A small network was shown many inputs. Here are its activations along a few directions, one row for each input.
Each table varies a few parts of the input and shows all the possible inputs, shuffled.
A made-up example of a description, with smaller parts first: ring(8) and (point or ring(9) or (values(2) and line(6))).
Shared parts are said once, and a part with two or three values counts as separate values.

Other details of the inputs vary at random and push rows far along three fixed directions, the same in every table; ignore that.

Table:
r1: [-20  -9  17 -20  35  -6  18 -30  16  19 -25  44   7   6]
r2: [ -3  -5   4  20   0   7   4   9 -10   3  13 -22  17 -22]
r3: [ -2   0   3  36  -6 -16   4  26  -7  18  -3 -22   8 -25]
r4: [  0 -17   7  31 -11 -11  -4  12  -9  11   7 -27  14 -26]
r5: [-17  13  -3  -6   4  61   8  -4   2 -13  20  13  26  -8]
r6: [ 17  33  -2 -14 -18  27  -2  13   8 -13  27  20  -3  15]
r7: [-23  -5   4 -25  21 -14  15 -42  -2  -1 -28  35  -3  16]
r8: [ -5  29  -6 -22 -11  23  10 -15   5 -16   1  26  -3  23]
r9: [ -5   3 -13  -9   3  26   4 -11   9  -5  14  17  10  21]
r10: [ 13  26   2 -19  -1  29   5   2   9 -12  10  27  -4  24]
r11: [-16   2  -6 -29  13  -2  13 -35  -2 -11 -19  37  -5  16]
r12: [ -6  10  -2  31  -8  17  12  28  -2   2   9  -3  16 -21]
r13: [ 23   9  10  -2  -1 -23 -12  10   2  13 -10 -10 -16   9]
r14: [ -3  -9  18 -16  26 -29   2 -11  10  14 -24  20 -16   5]
r15: [-40 -40  14  22  29   8  10  -3   2  27 -11   8  34 -47]
r16: [ 12 -14  -8  -8   2 -27 -14  -1   4   3  -4 -15 -23  17]
r17: [-11  -5 -13  38   5  35  10  25  -3  11  30  -6  34 -16]
r18: [ 19  -5 -11   3  -5 -16 -15   9   1   1   5 -25 -18  17]
r19: [-19 -22   4  39  20 -26  14   8  -7  15 -16  -6  17 -34]
r20: [ 11  11   1  -3 -17 -25  -8  10  -1  -6 -10 -10 -28  10]
r21: [ 19  17  -8 -15 -19  21  -6   1  -5 -26  18 -14  -7  17]
r22: [  9 -19   4  -2  -8 -23 -10  -3  -6   4  -6 -20  -8  -7]
r23: [  4 -12  10  16 -12  -9 -19   8  -2  10   1 -29   1 -20]
r24: [ 12  10  -8  -9 -11 -15  -4   0  -8 -18  -4   1 -16  12]
r25: [ 19  -7   3 -10 -13 -21 -29   5   1  -4  -6 -31 -23   4]
r26: [ -7   4 -19  16  -6  43   9  17   5  -4  38  13  26  -2]
r27: [ 25   5   0 -11 -16  -8 -29   5  -1 -10   1 -32 -19   4]
r28: [ 24  16  -8  -2 -18 -22 -14   1 -14 -10  -2 -21 -22  13]
r29: [-19 -38  14 -20  33 -31  11 -33   2   9 -37   6  -4  -4]
r30: [-12  21  -8  -7 -10  27  16   0   3 -11  11  27   7   3]
Each input here is: ring(5) and (point or line(5)).
Changing only the ring(5) part turns r12 into r30. The same change can be made to r19. Which row results? -> r11
Which other rows agree with r7 in the ring(5) part? List them by row number. -> r1, r4, r8, r9, r23

Table:
r31: [ 14 -11   1  -6   1 -52 -14  -7   0  14 -17  -8 -24  10]
r32: [-17  -4   5  -9  21  21  16 -12   7   8  -6  21  13   2]
r33: [ 12   8 -10   9 -17 -19  -9   7  -7  -4   9 -19  -7   1]
r34: [-16   1  -3   7  16  38  13   3   9  -3  17  13  25  -4]
r35: [-13  -3  -6 -33  11  33  11 -23   0 -19   4  25   7  15]
r36: [-1  6  0  8 -1 15  2  6 -3  0  4 -1 11 -6]
r37: [ 19   5  -3 -18  -2 -31  -9 -12   3   3 -14  -1 -29  29]
r38: [-25 -26   9  25  27 -26  14   0  -3  19 -22   1  12 -29]
r39: [  8  12 -11   1 -16  24  -7  12  -5  -9  20 -12   0   6]
r40: [ 17  15  -8  -2 -23  18 -14  16   4  -9  25  -8  -3   9]
r41: [-17   0   3 -31  12   4   8 -35   3  -8 -19  24  -7  14]
r42: [ 4 15 -2  0 -7  8  0  1 -3 -9  4  0 -1  1]
r43: [ -3 -16   7  29  -4 -16  -5  11  -8  13  -3 -26  13 -32]
r44: [  8 -11  -1  -5   5 -45  -6 -14  -5  10 -26 -10 -25  14]
r45: [ 13  13 -13   3 -19  33  -8  13  -3 -21  27 -12   3  11]
r46: [ 16  16  -7  17 -28  10  -6  35  -3  -8  23  -9   2  -8]
r47: [  9  -7   9   1  -2 -25 -13  -2   7  10 -13  -8  -9  -3]
r48: [-14 -24   9  25   8 -33   5   4  -7  14 -17 -12   2 -30]
r49: [ -7  10   3 -25  16  16  15 -16   4 -12  -7  32   1  17]
r50: [  9   7  -4 -32 -10   6  -9 -18  -2 -14   0  -2 -15  21]
r51: [ 32  20   2   3 -27  -8 -20  18   0  -3   6 -26 -18  12]
r52: [-12  -7   9  26  13   4  14  18   0  17   2   4  21 -29]
r53: [-19  -3   6  30   5  21  15  20   1  10  14  14  30 -32]
r54: [-16 -14   3 -24  20   4   5 -26  10   0 -12  20  -1  11]
Changing only one part turns r43 into r51. The same change can be made to r41. Which row results? -> r52
Describe the family of inputs behind these rows. -> line(4) and (point or line(5))
A walk changes only the line(4) part. It starts at r48 and steps to r38. List the rest of the walk in order. -> r49, r46
Which other rows agree with r53 in the line(4) part? List them by row number. -> r31, r40, r46, r47, r54
